A small network was shown many inputs. Here are its activations along a few directions, one row for each input.
In each table, some parts of the input vary, and every possible input appears once, in random order.
Descriptions start from the smaller parts, as in this example, which fits no table here: line(4) and (point or ring(9) or (values(3) and ring(5))).
Shared parts are said once, and a part with two or three values counts as separate values.

Other details of the inputs shift rows strongly along three fixed directions, in all tables alike. That doesn't count.

Rows:
R1: [-10 -21 -10   8 -28  42  -9  43  16  21   9   1]
R2: [ 18  -9   5  15  -9 -19  15  43  18 -18 -27  15]
R3: [ -9 -24 -17  15 -25  34  -4  38  11  22  -2  -3]
R4: [ -8   5   4 -12  19  -9 -18 -33 -12 -12  24 -15]
R5: [ 10  -3  11 -10  31  36  20   3  10   6  -1 -24]
R6: [-21   8 -26  -4 -29  23 -13  -8  -5  46  37  26]
R7: [ 22  -3   0  22 -11 -28  22  35  19 -27 -46   4]
R8: [ 11 -13  27  -4  26  12  11  16   2 -18  -2 -27]
R9: [  9  38 -13   0 -15 -41  12 -18  18 -17 -18  32]
R10: [ -2  13  -4 -15  27   0   1 -42 -12   9  22  -6]
R11: [  4  33 -13   4 -17 -28   5 -22   6 -12 -25  33]
R12: [ 25  -6   8   2  40  23  20  -1   7 -12 -12 -13]
R13: [ -7   2  10 -13  16  -8 -19 -31 -18  -4  27 -16]
R14: [ -8   7  15 -17  13 -10 -17 -31 -15  -9  20 -16]
R15: [-26  -7 -14  -2 -39  10 -25   4 -20  34  37  17]
R16: [ 13 -19   9   2  31  15   6   8   8 -17  -3 -31]
R17: [  4  30 -21   5 -14 -37  12 -21  10  -4 -21  26]
R18: [-14   4  14 -15  12  -5 -17 -33 -19  -1  17 -21]
R19: [  5 -17  24  -5  22  20   9  15  -4  -7  -3 -32]
R20: [-14  12 -25   4 -25   9  -9 -16 -10  29   5  28]
R21: [  7  15 -13  10 -20 -54  -5 -12   4 -23 -19  20]
R22: [-14   8   7 -16  14  -7 -16 -34 -14  -9  13 -21]
R23: [-12   0   7 -11  15  -8 -16 -34 -22   2  15 -22]
R24: [ -7 -32  -5  13 -20  24   1  47   2  28   4   9]
R25: [-32  -3  -5  -3 -35  -3 -18   2 -18  32  16  19]
R26: [ 16  -8   3  18  -8 -25  20  38  16 -18 -43   9]
R27: [  6 -18  30  -8  29  14   9  19  -1 -10  -1 -22]
R28: [ 24   4  17  -3  37  23  20   0  13 -20 -15 -11]
R29: [ 12  30 -16   7 -13 -31   4 -19   8 -16 -15  38]
R30: [ -4 -30 -10  14 -25  29   0  45   2  25   7   3]
Description of these inputs: ring(5) and (values(2) or line(4)).
The inputs of R24 and R26 match in every part but the ring(5) part. If R10 is changed in the same way as R24 into R26, which row does it become?
Answer: R17
Change only the line(4) part in R25. List by row number the other rows that result.
Answer: R18, R19, R22
Change only the values(2) part in R17. List by row number the other rows that result.
Answer: R20

Rows:
R31: [  2 -38  14   6  10  29   4  35   6   8  -9 -24]
R32: [ 41   4  19  15  30  -6  43  18  19 -31 -49  -1]
R33: [ 14 -25  12   1  20  32   6  40  12  -2   5  -6]
R34: [  5 -15   3   5  11  38   5  29  27  -3  -6 -29]
R35: [  4  -3   4 -13  26  19  -3 -24 -22  18  25 -12]
R36: [-10   2 -18   6 -28 -34  -5 -15 -16  -4  -8  12]
R37: [  7 -14   7   2  19  29  23  30  19  11 -13 -19]
R38: [  0  11   7 -10  16   4  -6 -26  -2 -13  12 -32]
R39: [  8   5 -14  16 -32  -1   6  35  34 -15 -40  20]
R40: [ 22   8 -12  30 -31  -5  13  29  29 -21 -40  26]
R41: [ 21  -7  26  -2  13  14  23  37  13 -21 -19 -12]
R42: [-25 -19  -6 -15  14  49 -27 -22 -11  34  53 -28]
R43: [-27  -2 -16  -7 -27  -1 -20  -3  -6  29  39  22]
R44: [ -6   7 -11  -3 -27 -10 -17  -4 -14  11  26  28]
R45: [ -6  -3   0   0  36 -14  -1 -22 -20 -11  -3 -21]
R46: [  5  15  22 -15  23 -20   6 -16  -5 -24   9 -20]
R47: [ -2  12  20 -17  29 -20   2 -15   0 -23   7 -17]
R48: [  0  -6   8  -7  30 -28   3 -26 -14 -28 -14 -21]
R49: [  2  11  -4   7 -26 -54  -5 -15  -6 -18 -20  14]
R50: [ 22 -18   3   7  18  27  28  26  16  10  -6 -17]
R51: [-27   9 -19  -6 -34  12 -10 -10 -14  47  28  12]
R52: [ -5 -23  -2  21 -46  14  -9  52   4  29  -4  10]
R53: [ -1  -3  -1  -9  17  17 -11 -28  -5   2  30 -28]
R54: [  6  21 -22   6 -15 -35 -16 -20  10 -23 -12  25]
R55: [-20   0 -14  -5 -33   1 -17  -3 -11  30  43  19]
R56: [ -4  -5   2 -15  32  18  -7 -23 -17  18  22  -9]
R57: [-18   6 -24  -2 -19 -10  -6 -16  -2  31  16  23]
R58: [  8  32 -10  12 -11 -49  -3 -27  13 -39 -34  30]
R59: [ -1  -2  28  -7  27 -27 -11 -16 -12 -17  -5 -21]
R60: [  6  18  17 -17  35 -20  14 -29  -4 -19 -21  -9]
R61: [ -7 -13  -5  16 -32  23   3  47  13  18  -4  35]
R62: [  2 -19  21  -6  13  36  11  41  11   1  -4 -11]
R63: [-21  12 -12  -9 -32   7  -7 -13 -18  38  13  21]
R64: [ 18  27 -19   9 -19 -44  -9 -22   8 -32 -16  22]
R65: [ -7  23 -12  -2 -32 -15 -13 -18  -1  -6  -5  15]
R66: [ -1  -2   1   1  29  -9   2 -22 -27  -7   3 -25]
R67: [ -3   1  23 -12  22  14  -3 -18 -23   0  25  -6]
R68: [  0  -7 -14  20 -25  19  15  35  16  24 -23  35]
What do these inputs look like to the network?
Answer: values(2) and (line(4) or (values(3) and ring(5)))
The inputs of R44 and R33 match in every part but the values(2) part. If R51 is changed in the same way as R44 into R33, which row does it become?
Answer: R37
A walk changes only the line(4) part. It starts at R66 and steps to R36. List the rest of the walk in order.
Answer: R49, R52
Change only the values(3) part in R50. List by row number the other rows that result.
Answer: R53, R55
Change only the values(2) part in R55. List by row number the other rows that result.
Answer: R43
Change only the values(3) part in R35. List by row number the other rows that result.
Answer: R44, R64
